Each row below holds a small network's activations on one input, seen along a few directions.
Each table varies a few parts of the input and shows all the possible inputs, shuffled.
A made-up example of a description, with smaller parts first: one of 3 separate values, together with either a single point or one of 9 places around a ring or (one of 5 places around a ring, together with one of 6 places along a line).
Shared parts are said once, and a part with two or three values counts as separate values.
In the rows, zero is written as 128.

Rows:
row 1: [115 151  97 192 167 141 109  96 132  89 182 107 198]
row 2: [ 90 104 149 136 169 143  60 143 104 118 192 160 178]
row 3: [123 102 166 113 153 130 121 193 188 183  62 148  62]
row 4: [ 78 163 121 189 153 122 180 107 193  94 154 158 182]
row 5: [ 64  99 151 129 153 152  95 158 119 108 153 175 199]
row 6: [118 147 135 148  93 117 185 107 198 142  82  90  84]
row 7: [102  85 149  78 108 116 163 104 137 149  96 206  96]
row 8: [103 103 162  83 100 158 100 151 122 149  74 113  94]
row 9: [156 182 106 164 138  93 169 100  76  99 189 122 163]
row 10: [154 141 104 146 102 146 117  98 137 137 118  45  96]
row 11: [145  80 119  76 111 148  91  99  81 139 135 162 105]
row 12: [194 165 150 126 111  99 147 113 126 130 130  44 103]
row 13: [163 137  94 157 115 160 114 168 189 137  59  63 120]
row 14: [161 130 198  68 131  96 101 152  93 150 132  98  79]
row 15: [131 108 157  88 119 151  69 134 105 162 118 103  71]
row 16: [ 62 111 119 117 117 140 121 140  73 124 134 191 165]
row 17: [163 114  60 126  99 139 143  64 114 109 138 101 123]
row 18: [151 143 119 169 124 122 158 158 227 153  61 101  87]
row 19: [129 124 190 123 177  99  95 161  88 101 208 160 171]
row 20: [161 102 141 108 156 161  44 186 134 176 101 105  73]
row 21: [136  97 146 103 137 168  76 204 152 166  58 113  95]
row 22: [128 142 107 137  80 151 142 117 157 121  79  56 116]
row 23: [ 90 108 185  91 119 122 144 141 159 171  79 145  62]
row 24: [ 74 170  86 177 116 107 206  94 153 111 140 170 147]
row 25: [ 84 158  60 167 110 136 168 102 106  89 135 135 181]
row 26: [177 104 164  57 123  95 123 115  69 133 151 160 113]
row 27: [129 137 159 109 145  91 120 142  46 127 193 175 144]
row 28: [134 116  64 115  81 142 172  82 133  91 102 116 143]
row 29: [203 141 107 109 111  99 175  77 102 106 155 104 131]
row 30: [228 164 137 148 146 106 117 162 156 142 110  53 106]
row 31: [123 125  89 125  91 111 212  73 177 114 105 151 111]
row 32: [193 124 180  89 167 103  78 205 121 160 115 100  79]
row 33: [155 173 139 177 173 103 140 116 118  73 203 111 194]
row 34: [114  78 124  68  91 149 121 115  96 123  94 176 127]
row 35: [ 90 116 116 124 132 135  85 124  57 138 173 177 144]
row 36: [ 87 151  96 180 149 148 141 115 151  74 148 122 216]
row 37: [ 54 122 145 126 129 112 160 130 115 148 138 223 133]
row 38: [189 138  91 168 135 155  87 146 169 151  97  54 100]
row 39: [113 157  60 177 129 130 137  83  87 105 171 119 163]
row 40: [ 56 110 176 138 164 124 135 145 159 128 158 207 166]
The inputs of row 6 and row 4 match in every part but one. If row 12 is changed in the same way as row 6 into row 4, which row does it become? -> row 33
Describe the family of inputs behind these rows. -> one of 2 separate values, together with one of 4 places along a line, together with one of 5 places along a line
Which other rows does row 36 become when the place on the line of 5 takes its other values? List them by row number. -> row 13, row 22, row 25, row 28
Which other rows does row 13 become when the choice among 2 separate values takes its other values? List them by row number. -> row 21
Start at row 9 and move only the place on the line of 4, one step at a time. The first step leads to row 39. Which rows follow, in order? -> row 25, row 24

Rows:
row 41: [103 147 110 122 127  95 160 100  36 124 189 198 141]
row 42: [108 168 160 169 158 108 115 137 104 106 186 111 175]
row 43: [155 133 117 153 131 118 179 120 227 136  73 100  97]
row 44: [ 54 119 128 154 149 120 168 105 142 119 169 226 155]
row 45: [ 53 140 131 151 115 125 173 115 169 100 122 157 168]
row 46: [ 80 132  85 178 118 167 136  95 186 134 108 110 126]
row 47: [119 123 144 147 185 116 104 124  88 106 220 187 195]
row 48: [166  80 184  67 156 144  39 204 128 155 100 105  94]
row 49: [222 142 134 139 163 116 110 140 180 117 126  68 122]
row 50: [102 167 131 126 106 100 174  92  71 111 164 122 132]
row 51: [149 134  89 163 140 167  74 138 120 103 140  77 176]
row 52: [161  78 166  35  82 133  83 154  90 170  66 131  61]
row 53: [140 128  60 123  82 152 131  91  86 110 117  91 134]
row 54: [ 89 101 185  97 124 147 107 188 159 208  55 148  42]
row 55: [220 129 100  95  86 112 167 117 134 120  84  88 102]
Describe the family of inputs behind these rows. -> one of 3 separate values, together with one of 5 places along a line
Which other rows does row 45 become when the place on the line of 5 takes its other values? List them by row number. -> row 43, row 44, row 46, row 54
Which other rows does row 52 become when the place on the line of 5 takes its other values? List them by row number. -> row 41, row 50, row 53, row 55
